Each row below holds a small network's activations on one input, seen along a few directions.
Each table varies a few parts of the input and shows all the possible inputs, shuffled.
Descriptions start from the smaller parts, as in this example, which fits no table here: one of 3 separate values, together with either a single point or one of 9 places along a line or (one of 6 places along a line, together with one of 8 places around a ring).
Shared parts are said once, and a part with two or three values counts as separate values.
(in the rows, 128 means zero)

Other details of the inputs vary at random and push rows far along two fixed directions, the same in every table; ignore that.

A family of inputs:
R1: [114  85 128 122 130 108 143 142 133 117  93 122 107  92 138]
R2: [151  91  88 159 152 119 115 117 113  55 134  86 143  70  83]
R3: [172 172 128 107 158 107  84 106 130 110 128 137 150 144  90]
R4: [115 103 116 126 127 120 138 150 100 109 113 127 118 105 155]
R5: [137 183 159 111 143 149 108  80 148 169 159 176 134 211 109]
R6: [ 73 109 172  99 106 120 169 118 162 168  90 188  77 147 155]
R7: [168 221 166  94 163 151  76  30 130  96 228 215 168 208  59]
R8: [155 128  93 152 150 144 104 149 102 119 138  97 154 130 132]
R9: [ 92 139 155 113  91 133 178 154 135 184 102 176  93 149 183]
R10: [ 84 116 166 128  97 157 185 123 141 140 137 180  93 143 149]
R11: [120  71  92 158 129 119 144 135 147 113 102  66 127  57 142]
R12: [147 139 109 132 125 112 100 163  99 128 144  98 151 124 123]
R13: [158 153 120 136 144 142  95  99 116  95 177 104 173 126 124]
R14: [113  84 106 163 124 129 159 148 102  85 128 110 121  83 137]
R15: [ 84 125 159 108  78 137 166 162 145 193 106 144  85 155 159]
R16: [ 85 111 147 132 102 152 175 132 162 200  98 151  85 156 155]
R17: [138 115 114 133 126 103 131 148 131 127  85 104 123  94 121]
R18: [154  97  92 174 151 122 106 168 107 102 112  57 151  97 121]
R19: [109 139 143 107 108 117 129 137 154 171 111 137 105 152 116]
R20: [176 153 102 122 151 109  67 134 110 109 148  85 168 120  73]
R21: [163 215 169  90 132 141  97  96 114 140 171 185 155 197 117]
R22: [128 106 114 126 140 114 114 148 107  89 111 113 131  98 131]
R23: [145 118  94 152 135 136 119 129 109  98 151  85 161  92 147]
R24: [ 90 100 139 125 112 133 168 103 173 155 105 130 100 122 153]
Each input here is: one of 4 places along a line, together with one of 6 places around a ring.
Q: Changing only the place on the ring of 6 turns R15 into R13. The same change can be made to R12. Which row results?
A: R23
Q: Which other rows does R5 become when the place on the ring of 6 takes its other values? List them by row number.
A: R3, R6, R7, R19, R24
Q: Which other rows does R10 become when the place on the line of 4 takes its other values? List them by row number.
A: R2, R7, R14

A family of inputs:
R25: [133 150 139 117 135 131 117 117 124 130 141 150 134 152 122]
R26: [128 135 127 128 125 132 125 130 129 139 134 129 129 139 124]
R27: [123 129 128 127 123 130 135 130 136 144 122 127 124 132 138]
R28: [127 131 132 125 126 127 129 123 139 137 122 127 126 132 129]
R29: [120 128 137 119 120 125 131 127 137 141 122 130 121 132 132]
R30: [131 136 130 127 131 133 122 129 122 135 134 131 134 139 131]
R31: [120 130 131 120 119 127 131 132 132 145 126 129 124 133 137]
R32: [ 93  95 138 132 103 127 170 147 148 156  92 135  88 118 147]
R33: [126 133 132 127 125 129 131 131 127 130 129 137 124 135 123]
R34: [122 124 132 127 124 131 134 136 126 136 124 134 121 135 138]
R35: [117 120 134 131 129 141 143 105 132 110 145 146 125 123 132]
R36: [121 126 135 119 122 122 134 128 133 135 119 135 119 127 130]
R37: [110 118 137 122 110 128 149 142 132 146 115 135 110 128 150]
R38: [134 140 130 124 131 127 125 123 128 127 129 136 132 134 127]
R39: [207 219 122 112 181 131  30  72  95  80 216 135 209 175  51]
R40: [128 133 131 127 123 132 134 130 129 135 127 133 126 133 138]
R41: [135 152 142 115 131 131 123 107 134 137 139 152 131 149 121]
R42: [121 124 134 126 127 127 130 128 136 139 120 130 121 134 129]
R43: [131 136 128 129 127 133 129 128 127 137 130 128 132 132 136]
R44: [137 157 138 114 129 134 114 118 120 136 150 142 142 149 127]
R45: [110 112 135 132 124 140 151 109 136 115 138 144 118 119 137]
R46: [158  92  74 160 157 102  93 159 105  80 107  51 154  72 106]
R47: [104 108 135 125 109 122 154 146 136 142 101 131 103 117 149]
R48: [120 121 134 125 127 125 135 128 134 136 116 137 116 131 129]
R49: [124 130 133 129 120 133 136 136 127 136 131 135 122 136 131]
R50: [121 128 131 132 119 135 137 138 128 142 127 129 123 133 134]
R51: [151  47  57 183 159 100 114 157 104  32  99  29 149  19 108]
Q: What is each input in this table made of?
A: either one of 3 separate values or (one of 4 separate values, together with one of 6 places around a ring)
Q: Which other rows does R37 become when the choice among 4 separate values takes its other values? List them by row number.
A: R34, R40, R49
Q: List by row number the other inputs of the same sort as R45.
A: R35, R51
Q: Which other rows does R36 become when the choice among 4 separate values takes its other values? List them by row number.
A: R32, R41, R48

A family of inputs:
R52: [133 148 133 119 130 140 111 112 131 137 157 131 141 156 124]
R53: [103 119 132 132 114 141 158 137 138 167 112 141 110 136 162]
R54: [136 157 136 102 131 121 107 122 116 133 140 144 139 151 126]
R55: [132 142 137 123 140 140 128  96 123 105 163 156 134 139 122]
R56: [123 130 140 128 119 134 141 144 129 146 114 134 120 137 155]
R57: [129 140 139 119 119 123 128 132 130 141 132 146 120 142 113]
R58: [104   4  73 181 118  85 158 229 122 101  18  13  92  14 163]
R59: [117 129 139 110 112 119 132 135 132 149 125 134 118 130 138]
R60: [119 133 131 122 130 133 122 127 127 151 133 136 129 144 135]
R61: [143 162 133 110 131 129 116 120 116 131 140 147 143 148 133]
R62: [118 128 140 124 126 145 135 105 131 110 149 152 127 130 129]
R63: [129 141 141 122 136 142 127  96 123 105 160 156 139 138 119]
R64: [121 122 135 131 131 136 140 108 126 108 144 148 124 125 131]
R65: [123 134 131 133 131 135 127 131 129 148 129 144 122 148 117]
R66: [240 163  48 162 202 102  14 117  66  13 179  24 238  71  48]
R67: [140 154 128 128 130 147 121 110 131 136 156 134 144 152 132]
R68: [125 132 132 133 124 141 132 127 139 142 137 136 121 151 117]
R69: [130 148 135 114 135 116 119 103 151 129 123 142 129 136 121]
R70: [ 55  69 150 138  71 133 215 171 168 191  64 136  52 114 170]
R71: [141  59  67 168 140  85 121 192 105  78  63  43 124  45 112]
R72: [144 145 143 112 144 125 111  87 148 136 128 139 134 145 107]
R73: [119 126 141 126 129 139 142 105 128 112 147 156 128 131 129]
R74: [133 146 136 116 118 129 133 126 129 143 134 140 130 132 140]
R75: [112 129 137 119 112 130 136 130 136 148 128 124 122 131 136]
R76: [130 141 143 127 127 130 125 139 125 139 124 144 121 153 121]
Q: What is each input in this table made of?
A: either one of 2 separate values or one of 5 places along a line or (one of 3 separate values, together with one of 6 places around a ring)
Q: A walk changes only the place on the line of 5. It starts at R55 and steps to R64. List the rest of the walk in order.
A: R73, R63, R62

A family of inputs:
R77: [134 143 132 125 128 141 130 106 128 120 156 141 138 135 129]
R78: [ 98 111 134 130 107 140 163 128 144 142 126 140 106 124 151]
R79: [ 91 116 144 120 109 141 166 122 139 149 126 162 102 134 156]
R80: [144 102 103 146 141 120 121 138 105  79 128 101 139  87 121]
R81: [134 143 130 127 133 142 122 106 127 113 158 135 142 138 129]
R82: [129  83  98 163 138 130 133 141 126 101 118  79 133  83 126]
R83: [136  99 103 153 139 122 128 143 112  81 119  94 137  86 129]
R84: [143 102 106 138 142 101 111 152 119  97 100  91 130  95 114]
R85: [141 151 135 115 130 123 116 113 137 137 134 135 134 142 115]
R86: [117 150 151 109 118 126 135 121 140 152 124 163 114 155 123]
R87: [128 131 133 121 124 122 122 123 142 140 122 120 126 132 119]
R88: [148 125  92 145 129 115 106 185  97 135 113  72 148 112 135]
R89: [138 152 134 120 143 141 113  99 116 110 163 151 149 146 126]
R90: [146 166 126 120 121 135 110 154 104 161 139 122 146 158 142]
R91: [140 158 126 123 120 136 108 158 110 164 138 117 146 155 141]
R92: [120 121 131 129 129 137 134 117 125 120 140 133 131 122 135]
R93: [138 152 142 115 130 122 121 119 130 133 128 148 129 142 116]
R94: [127 131 137 124 129 138 128 116 118 112 152 143 132 134 126]
R95: [137 151 132 111 138 118 107 113 128 133 134 143 136 145 110]
R96: [114 134 149 120 118 137 138 115 153 167 122 144 112 155 127]
R97: [ 95 116 155 117 102 127 161 138 152 165  96 149  93 137 144]
R98: [135 147 137 112 138 121 111 114 130 132 129 141 134 146 120]
R99: [142 102  99 150 145 112 112 143 132 111 100  80 134 100 113]
R100: [132 147 132 125 132 138 125 111 118 110 156 150 140 138 121]
R101: [135 144 143 112 132 120 112 120 127 130 134 141 130 146 110]
R102: [ 70  30 104 169  97 128 202 177 154 143  60  87  72  63 174]
R103: [138 159 142 110 131 128 112 107 140 139 141 143 136 158 117]
R104: [ 38  71 163 117  60 130 227 162 189 219  51 158  35 128 192]
R105: [151 111 106 135 144 100 107 146 115  96 107  96 135  95 106]
R106: [140 102 102 138 140  98 111 153 118 100 101  93 128  93 106]
R107: [143 107 106 142 141 104 114 150 122  98  97  89 133  94 114]
R108: [130 132 130 126 134 135 131 111 120 116 145 143 136 126 133]
R109: [140 103  95 149 142 109 112 144 131 114 102  82 133  98 105]
R110: [149 112 103 136 147 101 106 139 119 103 105  93 140  92 110]
R111: [135 147 138 121 132 132 122 110 142 149 131 142 129 151 116]
R112: [117 138 144 128 122 154 149 104 140 146 149 159 122 150 140]
R113: [134 139 134 124 135 138 122 113 114 104 155 147 137 139 128]
R114: [134 144 137 126 130 139 132 111 119 112 151 151 137 134 128]
R115: [128 139 133 122 130 136 127 115 116 112 155 153 132 138 123]
R116: [131 138 130 135 137 149 127 105 131 122 155 139 138 144 129]
R117: [118 132 139 126 120 145 139 110 136 132 150 138 127 135 135]
R118: [134 145 139 112 135 121 110 113 131 137 132 137 134 143 114]
R119: [129 141 139 126 129 142 128 111 121 114 154 145 137 136 125]
R120: [128 163 140 118 111 140 124 157 117 179 136 139 132 170 159]
Q: What is each input in this table made of?
A: one of 4 separate values, together with either a single point or (one of 2 separate values, together with one of 5 places along a line)
Q: A walk changes only the place on the line of 5. It starts at R82 and steps to R117. List the rest of the walk in order.
A: R92, R119, R94
Q: Which other rows does R113 become when the choice among 4 separate values takes its other values? List them by row number.
A: R80, R94, R115
Q: Which other rows does R104 become when the choice among 2 separate values takes its other values? List them by row number.
A: R78
Q: Which other rows does R83 become when the place on the line of 5 takes its other values? List them by row number.
A: R81, R89, R113, R116
